These are the activations of a small neural network, seen along a few directions. Each row is one input.
Each table varies a few parts of the input and shows all the possible inputs, shuffled.
Descriptions start from the smaller parts, as in this example, which fits no table here: ring(8) and (point or ring(11) or (values(3) and line(6))).
Shared parts are said once, and a part with two or three values counts as separate values.
(in the rows, 128 means zero)

Other details of the inputs vary at random and push rows far along two fixed directions, the same in every table; ignore that.

Rows:
r1: [123 136 175 183  76 158 109 137 127 172 180]
r2: [146  79  83 110 183 129 148 140 120 125 108]
r3: [109 136 161  89  28  80  94 142 181  35 103]
r4: [114 204 152 166 150 168 130 126  93 195 147]
r5: [132 155 137 135 125 144 142 162 102 151 163]
r6: [147  34 121 134 108 134 128 152 139 125 162]
r7: [128  59 111 147 153 118 113 101 135 132 116]
r8: [117 187 162 175 127 163 126 127  98 191 165]
r9: [128  69 110 137 153 114 112 103 136 123 105]
r10: [144  52  94 117 156 121 138 137 127 119 129]
r11: [133 179 135 139 139 158 149 163  94 168 164]
r12: [115 202 142  78  77  81 109 178 122  59  96]
r13: [141  72  91 111 171 126 146  86 149 117 100]
r14: [138  80  99 120 161 132 147  93 145 126 118]
r15: [129 168 149 141 120 152 145 118 127 155 160]
r16: [128 198 139 137 146 165 159 112 118 176 148]
r17: [115 183 150  88  57  76 101 177 130  58 117]
r18: [125 168 157 143 107 145 140 121 133 150 167]
r19: [129  75 103 141 175 130 122 100 125 142 102]
r20: [104 173 131  86 101  68  83 129 139  50  45]
r21: [142  78  87 109 177 128 149  86 147 119  94]
Each input here is: values(3) and (point or line(6)).
- Changing only the values(3) part turns r8 into r14. The same change can be made to r7. Which row results? => r18
- Which other rows agree with r2 in the values(3) part? List them by row number. => r5, r6, r10, r11, r12, r17
- Which other rows does r15 become when the values(3) part takes its other values? List them by row number. => r9, r10

Rows:
r22: [119 162 147 141 123 141 131 142 113 151 157]
r23: [136 151 149 166 127 169 150 121 115 190 188]
r24: [121 113 122 114 123 105 111 139 129 102 106]
r25: [121 217 136 126 138 129 131 132 101 146 115]
r26: [132  72 109 129 146 119 121 117 133 121 111]
r27: [142  29  93 153 183 144 133 102 131 154 126]
r28: [129 163 147 162 140 177 152 127 116 188 175]
r29: [127 152 141 128  97 120 118 142 129 116 130]
r30: [135  91 111 111 122 104 118 135 137  93 105]
r31: [129 131 127 126 140 142 140 132 126 140 137]
r32: [130 158 143 152 136 167 144 141 107 181 165]
r33: [117 135 133 111 106  96 103 143 132  86  98]
r34: [135  79 113 151 170 150 141 117 122 160 151]
r35: [130 161 147 141 110 145 133 152 109 155 163]
r36: [121 114 127 115 121 104 114 112 144  98 107]
r37: [139  91 117 135 129 128 127 114 134 133 129]
r38: [124  91 114 113 135 102 116 116 146  91 100]
r39: [121 141 128 102 108 104 113 141 138  87  93]
r40: [119 115 122  99 114  88 110 125 145  75  93]
r41: [140  90 115 129 138 131 140 120 133 132 138]
r42: [142  64 100 118 152 123 138 122 135 120 127]
r43: [127 150 140 148 127 156 134 121 122 163 145]
r44: [127 130 128 104  93  96 112 139 138  85 105]
r45: [117 214 132 102 131 107 128 126 114 108  98]
r46: [129  97 123 141 138 129 119 111 130 137 123]
r47: [124 154 140 130 122 140 135 118 133 138 136]
r48: [133 104 115 122 144 134 140 116 137 128 123]
r49: [124 159 139 125 122 136 134 137 128 128 133]
r50: [148  50  98 141 170 146 148 114 130 148 146]
r51: [125 157 143 122  99 119 125 137 133 113 135]
r52: [119 165 141 122 105 125 119 138 131 116 116]
r53: [115 197 155 117  86 121 118 147 125 114 121]
- Changing only one part turns r27 into r38. The same change can be made to r43. Which row results? => r47
- What is each input in this table made of? => values(2) and (point or (values(3) and line(5)))
- Which other rows does r22 become when the values(3) part takes its other values? List them by row number. => r31, r42
- Which other rows does r24 become when the values(2) part takes its other values? List them by row number. => r22

Rows:
r54: [151  54 100 126 143 142 149 138 138 123 156]
r55: [132 140  91  65 130  91 127 151 125  65  84]
r56: [140 119 145 157 118 158 150 126 128 167 178]
r57: [135  84 117  92  96  87 125 133 156  69 104]
r58: [137 121 147 159 119 164 141 109 136 173 174]
r59: [102 218 177 130  71 108  95 164 111 117 132]
r60: [138  72 115 134 151 124 116 136 113 135 125]
r61: [129  85  90 111 185 117 139  89 146 114  85]
r62: [128 173 115  87 121  99 127 145 126  79  86]
r63: [118 109 143 118  96 114 117 104 169 104 113]
r64: [116 174 136 151 160 163 146  93 118 174 133]
r65: [131 162 123 144 166 161 159 119 110 173 149]
r66: [104 206 171 143  78 109  95 147 116 123 128]
r67: [140  55 102 135 159 135 127 151 114 136 128]
r68: [119 149 147 167 127 148 106 115 113 169 144]
- What is each input in this table made of? => values(3) and line(5)
- Changing only the values(3) part turns r68 into r63. The same change can be made to r59. Which row results? => r56
- Which other rows does r64 become when the line(5) part takes its other values? List them by row number. => r55, r61, r62, r65
